A small network was trained on made-up records. Each row is its average activation on records with the value named, seen along a few directions.
Values that are neighbours, or in one group, have similar rows; names and order tell nothing.
In the rows, zero is written as 500.
Random noise pushes rows far along 2 fixed directions. That doesn't count. These rows show it; they differ only by the noise:
[497 513 627 497 502 536 680 502 472 513 192 410 634 494 477 502]
[837 475 500 858 634 214 441 525 497 397 549 655 550 352 612 582]
[755 488 334 561 556 361 428 529 530 475 583 449 508 458 441 394]
[587 503 617 618 542 442 626 507 473 476 272 493 619 448 530 544]


Field Gufog:
w7: [576 455 261 493 572 450 282 481 508 456 907 601 393 527 477 447]
w4: [719 458 632 930 647 240 470 460 465 354 473 723 605 303 653 652]
w2: [585 485 177 310 524 480 280 503 541 552 870 380 421 596 312 245]
w9: [337 567 690 597 365 610 529 534 528 461 554 696 274 464 668 731]
w5: [551 474 129 327 500 471 246 505 511 559 919 427 440 584 327 262]
w10: [ 64 505 800 306 391 803 727 447 455 555 245 497 533 610 498 592]
w6: [323 506 517 210 493 694 612 464 497 611 265 306 621 551 376 372]
w11: [769 487 425 723 565 280 384 481 536 445 594 581 528 389 537 444]
w8: [473 484 547 620 519 454 377 540 496 453 686 677 323 481 690 683]
w1: [462 512 421 509 416 471 357 557 514 513 781 597 280 512 612 649]
w3: [942 481 331 842 625 116 328 536 576 377 713 613 491 370 587 521]
Gufog is arranged as a line.
List every value one step from w1, in the order listed.
> w9, w8
List every value one step from w11, in the order listed.
> w4, w3
List every value one step from w7, in the order listed.
> w5, w10

Field Gato:
l6: [280 509 450 212 433 704 530 513 486 575 484 376 456 597 384 395]
l8: [650 459 403 598 571 394 363 511 474 442 751 621 472 462 499 475]
l5: [460 479 679 651 565 448 513 509 416 466 455 665 557 466 627 637]
l1: [663 513 585 706 525 380 567 469 547 459 332 520 589 401 560 549]
l11: [578 518 474 653 474 392 408 525 518 463 709 668 325 462 635 640]
l9: [641 478 177 456 497 410 238 543 536 494 949 520 278 528 457 382]
l2: [641 494 397 478 542 447 454 494 547 509 492 425 536 476 448 395]
l10: [447 494 436 337 499 556 502 484 514 527 481 395 565 553 392 363]
l4: [731 488 532 736 584 336 495 492 512 424 459 525 551 399 559 560]
l3: [507 496 538 531 547 482 560 476 492 489 419 480 621 483 470 521]
l7: [287 534 505 356 370 649 534 518 523 566 485 450 396 579 495 519]
Gato is arranged as a line.
Going along Gato from l11 by way of its neighbour l7, in what order are l5, l1, l9, l2 met?
> l9, l5, l2, l1
List every value one step from l10, in the order listed.
> l8, l3
